Here are a small network's activations along a few directions, averaged over the inputs that share one value of a field.
Values that are neighbours, or in one group, have similar rows; names and order tell nothing.
Random noise pushes rows far along 6 fixed directions. That doesn't count. These rows show it; they differ only by the noise:
[ 461 -221 -197 -110 -161  221   44 -328  276 -359  254 -254 -141  137
  271   72]
[ 499  259   66   41  152   45  117  272   46 -344 -235  -80 -228  -58
 -338  212]
[-480  341  -31   -6 -213 -385 -240  275  -29   89 -576  523 -187 -370
 -239 -162]
[  22 -241  119 -401 -233 -138  427  -47   45  206   10   97  547  -62
  313 -166]
[-202 -223  -88 -207 -358   61   12 -229   90  261   12  108  433 -117
  154 -195]
[ 301  -83 -172  246  -11  718 -220 -261   11   59  134 -376  299   -8
 -482  135]
[ 521 -153 -348  176   26  428 -308 -286  234 -458   66 -443 -531  117
  -37  274]
[  18  -82 -280   87 -158  119 -220 -326  110 -234   87  -55 -297   -3
  139  -47]


Values of T:
t7: [-478   77  -47  301  432   74 -367  146 -428  204  365  -91 -324  112
  -30   61]
t1: [-457  421   87  503  674 -358 -210  251 -461  -12 -261  -20 -732  183
 -160   99]
t8: [-835  -27 -223  -51 -301 -256 -637  -44  102  492 -228  474   99 -154
  110 -108]
t6: [ 257  328   30  -70   16 -212 -181  306  306 -389  169   41 -585   93
  294  196]
t2: [ 679  156  291 -628 -312 -148  559  440  524 -255 -350  -21  293   69
 -162  220]
t10: [ 791 -370  117 -396 -102  162  177  303  352  -30 -241 -354  126    8
  -69  489]
t9: [-195 -131  126 -182  -39 -285  277   42    8  -13 -290   76  -58  -39
  324 -167]
t3: [ -71  119  311   31   54  -98  293   89 -141  141  174  211  505   61
 -155 -213]
t5: [-505 -104 -162   77 -267  114 -323 -298   -1  406   67  246  316 -113
 -202 -258]
t4: [-784 -236 -342  160 -346 -290 -782 -234  237  167 -177  358 -600 -220
  394 -210]
T is arranged as a line.
Q: Going along T from t2 by way of its neighbour t9, in what order are t1, t8, t10, t3 met?
A: t10, t3, t8, t1
Q: Which values are neighbours of t7? Give them in the order they are listed.
A: t6

Values of G:
g14: [-324  -48 -192  163  181 -127 -190  -67 -238  207   69  -70 -183   49
  152   46]
g7: [-421  619  267   10  -34 -137  234  135 -304   36   69  354  347   63
 -336 -177]
g10: [-316  -82   57  346  288   77  134 -326 -372  327  453  164  537   45
  -46 -371]
g2: [-414  173  123  -23  -71   25    0   65 -120   75  119  206   59  -90
   47 -171]
g11: [-225 -361   40   -6 -165  187 -116 -150  142  551  -41   36  591  -37
 -300  -96]
g8: [  86  401  154 -199 -375 -122  234 -106   67 -179  107  430  224 -100
 -186 -227]
g3: [ -88   71  -64  336   17  259  181 -140 -361  -13  217  210  293 -160
 -455 -300]
g1: [ 131 -200  393 -358  290 -411  366  532 -264  446 -262  120  520  -39
  286  164]
g9: [ 107  337  359 -512 -360 -176  108  677  385  410 -294  260  608 -263
 -443   19]
g5: [-621  185 -202  396  236 -195 -471  -16 -280 -193  -80  -14 -876  -54
  105 -103]
g12: [ 332   56   93 -136 -186  156  -14  493  468  -27 -730  -98  -21 -116
 -177  252]
g4: [-102  507  187  -31  -50 -414  147  268  -52 -173 -500  384 -221 -164
 -180  -97]
g13: [ 267  -53  145 -483 -560 -170  196  196  427  -18 -323  257  448 -309
 -182  -13]
g6: [ -23 -476 -133 -183  177  -53  -71  -31  -40  381  -13 -306  130   67
  464  214]
G is arranged as a ring.
Q: Going along G from g1 by way of its neighbour g10, in what order are g14, g2, g5, g4 met?
A: g4, g2, g5, g14
Q: Which values are neighbours of g13? Give them in the order they are listed.
A: g8, g3
Q: Fewest steps between g11 and g9?
A: 5
